These are the activations of a small neural network, seen along a few directions. Each row is one input.
Each table varies a few parts of the input and shows all the possible inputs, shuffled.
Descriptions start from the smaller parts, as in this example, which fits no table here: one of 6 places along a line, together with either a single point or one of 11 places along a line or (one of 2 separate values, together with one of 8 places around a ring).
Shared parts are said once, and a part with two or three values counts as separate values.
In the rows, 100 means zero.

Other details of the inputs vary at random and push rows far along three fixed directions, the same in every table; ignore that.

Table:
row 1: 110  97  91  89  55 142  93 124 106 119  96
row 2:  89 114 117 141  81 139 125  62  75  77 108
row 3: 113 115  96  97  50 125  81 115 104 124  80
row 4: 108  84 109 103  57 141  78 126  88 113  83
row 5: 163 105  84  97  56 121 107 122  79 126 106
row 6: 106 108 129  34 124  43  91 128 113  54  95
row 7:  74  80  91 122 152  96 118  64 104 108 101
row 8:  78  88  82 120 149  92 121  62 111 108 105
row 9: 115  81  94  88 134  95  80 133 131 149  79
row 10: 132  88  81 145 153  82 114  77 109 110 139
row 11:  79 112 125  92 142  47 104  77 119   9 136
row 12:  83  96  77 129 154  89 109  65 108 103  93
row 13:  98  97 116  33 123  50  76 133 119  53 118
row 14:  82  98 102 144  74 134 124  60  83  71 100
row 15: 105 128 109 145  75 127 136  63 101  82 106
row 16: 106  91 101  91  57 146  90 125  99 117  92
row 17: 108 116  88  88  50 129  79 111  94 127  95
row 18:  85 103  97 116 158  96 122  65 103 115 112
row 19:  88  99 125  28 112  41  80 116 113  65 118
row 20:  99 106  86  90  49 129 104 128  94 124  90
row 21:  87  95  84 134 152  87 115  67 117 104  89
row 22: 127 116  80 161  69 106 138  76  83  84 138
row 23:  60  97 140  97 137  36 111  80  91  17 127
row 24:  87 107 137  55  39  81  99 131  83  22 108
row 25: 111  78  83  81 127  87  91 124 123 148  63
row 26:  76 108  83 137 155  84 110  79 104 111 102
row 27: 100 101 104  88  50 135  85 111  90 128  92
row 28: 125  98  84 141 147  70 108  63  99 122 138
row 29:  97 133  98 141  81 132 124  62  86  76 107
row 30: 119 104  94 101  58 136  86 129 113 113  81
row 31:  82 109 118 150  70 126 104  55  79  82 112
row 32: 103  89  89  88 129  82  91 137 119 155  72
row 33:  95  92 133  54  37  82  94 117  83  16  96
row 34: 117 112 102  98  47 122  88 113 109 127  84
row 35:  87 127  94 155  72 120 129  75 100  78 104
row 36: 101  82 100  67 141 104  87 125  96 157  78
row 37: 104  75 108  78 142 100  75 126  85 154  68
row 38:  99  67 101  83 141 107  69 132 105 148  80
row 39:  89 111  90 120 162  95 113  66  99 114 112
row 40: 135 104  74 154  69 111 138  61  88  77 129
row 41:  85  90 140  36 116  45  70 119  99  60 108
row 42: 103  81  68  70 133  94  81 122 108 149  74
row 43: 109 116  91  93  52 127  76 113  94 122  84
row 44:  87  78  90  77 134  95  88 134 100 157  80
row 45:  94 125 116  48  37  74 100 131  94  25 117
Description of these inputs: one of 5 separate values, together with either a single point or one of 8 places along a line.
- Changing only the choice among 5 separate values turns row 18 into row 19. The same change can be made to row 15. Which row results? => row 34
- Changing only the choice among 5 separate values turns row 39 into row 17. The same change can be made to row 36. Which row results? => row 27
- List by row number the other rows that have the choice among 5 separate values in common with row 20. => row 22, row 23, row 24, row 26, row 32, row 35, row 44, row 45
- List by row number the other rows that have the choice among 5 separate values in common with row 25. => row 7, row 8, row 12, row 14, row 21, row 33, row 40, row 42
- Which other rows does row 16 become when the place on the line of 8 takes its other values? List them by row number. => row 1, row 4, row 9, row 11, row 13, row 30, row 38

Table:
row 46: 113 113  94 119  38 118 111 108  93  81 107
row 47: 127  89  99  47 111  67  74 141 107 113  78
row 48:  88  84  94 144 153 118  99  68  89 144  94
row 49:  71  99 125  91 130  62 107  71 105  35 128
row 50:  96 109  93 107  59 142 108 100  81 120  86
row 51: 104  86 117  37  99  90  73 150 104 101  86
row 52: 116 115 107 119  42 117 117 100  87  69 114
row 53: 124 105  91 115  62 141 105 108  95 115 103
row 54: 117 112  83 110  59 132 114 102  84 121  98
row 55:  99 118  92 139 133 103  96  70 109 144 116
row 56:  94 113 117  96 136  58 118  80 109  34 137
row 57:  67 108 125  99 131  51 109  66  98  19 126
row 58: 125  76 109  51 110  68  77 152 103 119  93
row 59:  99 101 118 113  41 132 106 104  84  82 100
row 60:  79  88  89 136 151 118 113  68  93 150  96
row 61:  92 105 120  90 130  50 125  71  99  41 140
row 62:  86 110 104 104 149  53 115  78 117  47 133
row 63:  79  82  70 142 145 125  94  79 108 163  86
row 64: 121  81  97  44 110  72  73 142 107 115  95
row 65:  81  85  76 151 145 120 100  89 102 165  81
row 66: 113 119  95 115  40 116 108  93  85  64 111
row 67: 105 123  90 109  39 116 122  92  89  71 113
row 68: 105  86 101  44 116  98  69 155 105 134  72
row 69:  91  90  81 143 150 123  97  76 101 162  71
row 70: 108 113  91 113  37 118 109  92  98  66 118
row 71:  97 108 124  38  93  78  58 139 109 115  90
row 72:  82  88  91 149 151 114 107  78  97 146  92
row 73: 101  87  97  40 109  87  78 145 108 140  60
row 74:  98 115 114 109  45 129 105  90  76  63 101
row 75: 115 114  99 111  37 120 113  88 105  65 109
row 76:  97 104 114 103 150  50 111  70  96  49 131
row 77: 100  91 100 111  56 146  95  99  91 114  95
row 78: 106 105  79 139 138 112 114  79 117 128  97
row 79: 105  93  80 155 149 102 114  77 113 148  93
row 80: 101 112  94 113  61 147 103 106 105 112  77
row 81: 101  83 112  53 110  75  76 146 113 115  68
row 82: 128  86 114  41  95  67  75 140  93  88 100
row 83:  65 103 105  95 143  64 112  78 103  73 111
row 84: 123  89  88  41 108  76  83 148 111 141  72
row 85:  99 101  93 112  54 142  98  98 104 112  80
row 86:  88 121 102 111  44 133 109  98  97  63 102
row 87:  93  91 116 101 145  53 111  68 110  52 141
- Describe the family of inputs behind these rows. => one of 2 separate values, together with either a single point or (one of 4 places along a line, together with one of 5 separate values)
- Changing only the choice among 2 separate values turns row 55 into row 71. The same change can be made to row 58. Which row results? => row 59
- A walk changes only the place on the line of 4. It starts at row 77 and steps to row 49. List the rest of the walk in order. => row 63, row 85
- Which other rows does row 74 become when the choice among 5 separate values takes its other values? List them by row number. => row 49, row 50, row 68, row 72
- Which other rows does row 79 become when the choice among 2 separate values takes its other values? List them by row number. => row 81
- Which other rows does row 76 become when the place on the line of 4 takes its other values? List them by row number. => row 47, row 66, row 82
